Each row below holds a small network's activations on one input, seen along a few directions.
In each table, some parts of the input vary, and every possible input appears once, in random order.
A made-up example of a description, with smaller parts first: one of 8 places around a ring, together with either a single point or one of 11 places around a ring or (one of 2 separate values, together with one of 6 places along a line).
Shared parts are said once, and a part with two or three values counts as separate values.
In the rows, zero is written as 128.

A family of inputs:
R1: [156 187 147 119  86 159 118 152 154  84 150 159 102 135]
R2: [132 141 100 182  88 130 153 103 128 170  96 125 170 144]
R3: [124 145 165  78 143 115  84 147 153  96 142 153  78 133]
R4: [149 174  95 179 220 147 111 175  49 127 198  86 135 111]
R5: [129 115 128 116  94 175 154 145 142  74 152 127 131 120]
R6: [109  76 157  81 155 125 126 135 146 102 145 122 105 114]
R7: [165 180 125 151  83 139 125 128 145 147 105 151 123 148]
R8: [108 102 125 145 147  75 122  92 129 192  90 123 147 140]
R9: [135 153 153 114 141  91  94 116 146 171  94 148  97 140]
R10: [111  87  94 141  95 151 176 112 107 111 122 110 173 113]
R11: [ 89  48 119 103 155 101 146 102 110 134 113 104 147 110]
What do these inputs look like to the network? -> either a single point or (one of 2 separate values, together with one of 5 places around a ring)

A family of inputs:
R12: [142 156 151 115  94 106 103 116 163 139  99 180 105 119]
R13: [130 145  97 140 169 104 103 128  86  93 151 118 136 108]
R14: [107 102 104 160 145 104 132 119  81 173 120 116 169 109]
R15: [119 116 108 127 165 140 133 126 121  71 165 104 139 115]
R16: [127 162 107 165  84 117 140 104 117 147 101 145 154 130]
R17: [140 136 107 151  71 178 166 129 134 122 116 115 152 145]
R18: [144 124 105 130 156 169 131 145 101  74 165  93 132 120]
R19: [166 157 142 127  69 179 136 146 173  78 135 141 110 150]
R20: [114 116 105 121 181  94  94 121  90 117 125 120 121  99]
R21: [164 196 142 115 134 155  97 176 112 105 158 155  84 120]
R22: [140 147 142 119  81 148 138 128 186  80 139 151 118 143]
R23: [109 115 166  81 145 143 113 156 154 100 152 138  87 121]
R24: [ 93  67 118 142 141 140 168 120 104 145 132  90 160 113]
R25: [104  62 130  94 174 109 128 110 120 112 129 100 125 117]
R26: [108 100 100 159 133 149 175 131 108 123 161  99 175 125]
R27: [105  81 110 141 148  85 150 108  80 192 106 113 157 114]
R28: [153 187 135 140  80 118 116 122 158 108 125 175 107 131]
R29: [150 155 157  98 128 186 120 178 134  82 174 130  92 131]
R30: [124 127 169  75 151  90  91 140 128 146 123 159  81 116]
R31: [112  96 176  63 148 124 119 147 159 118 138 141  87 128]
R32: [157 199 146 188 214 101  85 126 160 217 114  88 111 197]
R33: [141 129 158  96  96  83 113 104 160 155  85 174 100 128]
R34: [142 154 150 168 204 138 113 134 206 177 142  65 114 203]
R35: [155 175 101 170  77 149 139 121 105 149  97 139 151 135]
R36: [122 133  98 174 137 120 149 122  72 153 145 115 173 110]
R37: [117  96 117 105 181  74 103 106  93 140 113 120 123 103]
R38: [101  72 134 114  96 116 159  89 152 162  85 126 150 144]
R39: [133 107  98 163 123 178 176 152  90 124 157  87 168 130]
R40: [122 149 157  92 150 109  79 158 130 125 137 163  85 113]
R41: [150 148  84 178 125 147 143 141  64 154 143 108 171 119]
R42: [124 142 160  97 133 154 116 164 150  75 173 135 100 130]
R43: [127 119 154 103  89 137 128 116 192 103 114 150 108 134]
R44: [ 99  92 126 132  91 135 156 103 150 142  94 122 151 134]
R45: [ 95  47 123 125 146 118 170 115 111 164 123  98 169 127]
R46: [113 122 115 150  80 148 163 108 145 119 122 123 157 142]
R47: [155 160  86 148 163 136 111 153  71  94 149 114 119 111]
R48: [112 126 116 141  98 102 125  97 119 172  76 144 149 126]
R49: [136 183 146 111 138 124  98 159 123 104 161 160  88 114]
R50: [182 198 130 138  72 147 107 139 144 112 121 166 109 137]
R51: [112 105 119 124 101  79 132  89 125 189  65 147 149 138]
R52: [126  94 164  90  88 116 137 110 188 124 106 150 104 144]
R53: [104  80 122 107 178 127 123 122 117  96 139  99 134 107]
Changing only one part turns R40 into R23. The same change can be made to R20. Which row results? -> R53
Changing only one part turns R12 into R43. The same change can be made to R41. Which row results? -> R39
What do these inputs look like to the network? -> one of 2 separate values, together with either a single point or (one of 4 places along a line, together with one of 5 places around a ring)
Which other rows does R18 become when the place on the line of 4 takes its other values? List them by row number. -> R15, R25, R53
A walk changes only the place on the line of 4. It starts at R45 and steps to R24. List the rest of the walk in order. -> R26, R39
Which other rows does R36 become when the place on the ring of 5 takes its other values? List them by row number. -> R13, R16, R28, R49
